These are the activations of a small neural network, seen along a few directions. Each row is one input.
Each table varies a few parts of the input and shows all the possible inputs, shuffled.
A made-up example of a description, with smaller parts first: one of 6 places along a line, together with either a single point or one of 9 places along a line or (one of 2 separate values, together with one of 5 places around a ring).
Shared parts are said once, and a part with two or three values counts as separate values.
(in the rows, 128 means zero)

Other details of the inputs shift rows strongly along two fixed directions, in all tables alike. That doesn't count.
These rows show it; all are for the same input, with only those details redrawn:
[197 127 147 103 122 107 117 213 126 126  91  85 109]
[161 130  93 132 157 109 130 122  91 128 118 158  92]
[ 98 131 208  99  53 154  85 161 154 131 120  44 170]
[110 131 205  98  58 149  88 173 152 130 116  42 165]
[ 67 135 127 137 110 150 109  53 103 132 151 144 137]
[169 129  94 129 158 106 130 132  92 127 114 154  90]
[ 92 133 180 111  73 151  94 129 136 131 129  76 158]
[160 130  90 133 160 110 131 118  89 128 119 162  89]

A family of inputs:
x1: [177 133  87 112 173 113 156 132 148 102 138 177 110]
x2: [165 119  86 136 162  98 141 151  89 131 113 167  87]
x3: [162 122  85 160 164 107 134 141  96 143 109 153 103]
x4: [213 120 137  89 133 116 152 217 186 115 115 111 123]
x5: [187 130 145 110 122 107 119 226 135 133  78  82 122]
x6: [ 38 125 112 157 115 155 122  32  98 149 162 174 141]
x7: [ 58 144 125 125 117 171 133  34 164 114 175 162 170]
x8: [156 120  96 132 153 112 136 121  89 132 126 161  90]
x9: [ 84 116 175 133  75 144  94 148 134 133 131  78 163]
x10: [100 126 179  90  80 160 124 138 193 108 157  95 177]
x11: [ 51 120 117 169 115 152 113  52 101 147 159 156 145]
x12: [116 129 180 112  97 147 146 135 202 113 129  93 169]
x13: [ 65 125 110 150 120 155 124  31  95 148 161 171 126]
x14: [159 128  78 160 172 104 129 132  90 132 109 160 101]
x15: [154 121  84 149 180 101 151 138  96 144 131 154  90]
x16: [164 129  84 149 182 100 150 146 102 145 120 146  95]
x17: [ 51 126 133 139 124 153 153  25 157 103 177 175 153]
x18: [ 79 136 166 129 103 137 107 136 134 131 141  77 158]
x19: [191 125 145 107 124  97 118 235 130 127  82  85 115]
x20: [204 128 139  92 132 122 149 207 190 118 112 105 134]
x21: [164 132  93 133 180 110 173 108 153 101 122 177 109]
x22: [ 45 138 114 148 117 156 112  15  91 133 165 168 138]
x23: [177 126  90 135 160 113 141 131  98 144 109 155  90]
x24: [142 118 102 134 162 119 174  93 156 110 140 179 113]
x25: [151 135  97 135 152 121 130 113  98 135 115 152 102]
x26: [ 58 127 150 139 108 143 117 100 120 136 159 106 152]
x27: [136 130  86 148 156 117 140 112  97 146 119 170 106]
x28: [197 126 151 100 141 102 154 200 185  93 103 107 123]
x29: [ 89 138 199 115  77 147  98 176 161 137 122  30 178]
x30: [ 76 127 175 135  76 146  87 137 134 130 129  75 171]
What do these inputs look like to the network?
> one of 5 places around a ring, together with either one of 2 separate values or one of 4 places along a line
Start at x22 and move only the place on the line of 4, one step at a time. The first step leads to x19. Which rows follow, in order?
> x30, x18
Change only the place on the ring of 5 in x29. List by row number the other rows that result.
> x15, x16, x18, x26

A family of inputs:
x31: [121 133 136 120 119 138 120 123 138 122 129 119 141]
x32: [122 136 138 117 115 137 118 121 136 123 127 122 138]
x33: [111 122 138 130 118 133 126 137 132 136 134 116 136]
x34: [134 132 114 130 136 126 123 125 114 127 125 134 123]
x35: [118 125 144 125 116 132 128 124 138 119 131 120 138]
x36: [115 123 138 125 119 134 133 133 144 130 136 120 139]
x37: [120 134 145 120 117 133 123 119 137 120 124 118 135]
x38: [130 125 120 137 141 119 141 128 132 124 130 140 126]
x39: [136 134 115 130 141 126 130 124 131 125 129 138 126]
x40: [115 123 141 121 110 134 119 126 125 131 132 121 129]
x41: [131 123 122 135 135 120 130 126 114 125 127 136 119]
x42: [132 125 124 131 131 119 128 124 113 125 125 139 115]
x43: [115 121 139 124 113 135 122 128 126 131 134 118 133]
x44: [138 121 117 143 128 131 130 122 120 147 111 141 123]
x45: [124 124 139 134 108 144 128 119 144 140 116 125 141]
x46: [114 129 135 128 119 136 123 133 129 138 137 117 140]
x47: [131 130 119 133 139 121 128 122 114 125 122 131 120]
x48: [116 134 134 129 119 135 115 129 129 131 130 114 139]
x49: [135 131 120 129 141 123 134 119 126 119 124 135 122]
x50: [139 129 117 122 136 130 134 123 126 127 134 141 123]
x51: [120 131 140 118 110 137 116 126 124 134 133 119 134]
x52: [130 132 118 135 145 121 139 124 131 124 125 134 126]
x53: [203 117 147 103 128 105 135 229 156 124  98  87 114]
x54: [120 122 140 119 114 137 128 127 139 124 134 121 135]
x55: [119 127 146 123 113 132 126 121 136 119 129 124 134]
x56: [132 134 112 131 143 125 134 127 131 127 128 138 129]
x57: [134 132 120 133 143 122 135 121 130 122 126 134 122]
x58: [126 132 118 140 144 120 133 128 119 130 124 130 123]
x59: [130 124 122 139 138 119 131 127 118 128 129 136 119]
x60: [140 131 119 119 132 129 131 121 125 127 131 144 120]
x61: [114 121 140 128 116 134 122 132 131 134 135 116 133]
x62: [119 128 137 121 113 138 118 128 125 134 135 116 137]
x63: [128 133 112 136 141 124 128 130 119 132 127 134 126]
x64: [120 124 143 116 111 136 126 124 138 124 133 124 132]
x65: [126 124 120 141 140 118 135 131 119 130 128 136 122]
x66: [130 131 119 138 142 120 129 124 118 128 124 130 119]
x67: [138 129 116 126 138 128 134 125 130 130 136 140 124]
x68: [134 130 114 128 140 127 138 128 131 132 135 140 127]
x69: [132 132 122 130 136 120 126 120 113 125 120 133 116]
x70: [117 129 136 126 117 136 119 130 128 136 137 117 137]
x71: [133 125 122 135 139 120 137 124 131 122 131 140 122]
x72: [135 134 116 126 133 124 121 123 114 128 123 137 119]
What do these inputs look like to the network?
> one of 2 separate values, together with either a single point or (one of 4 places along a line, together with one of 5 places around a ring)
The inputs of x71 and x59 match in every part but the choice among 2 separate values. If x38 is changed in the same way as x71 into x59, which row does it become?
> x65
The inputs of x63 and x56 match in every part but the choice among 2 separate values. If x48 is changed in the same way as x63 into x56, which row does it become?
> x39
Change only the choice among 2 separate values in x32. List by row number the other rows that result.
> x72
Change only the place on the line of 4 in x49. List by row number the other rows that result.
> x37, x52, x57
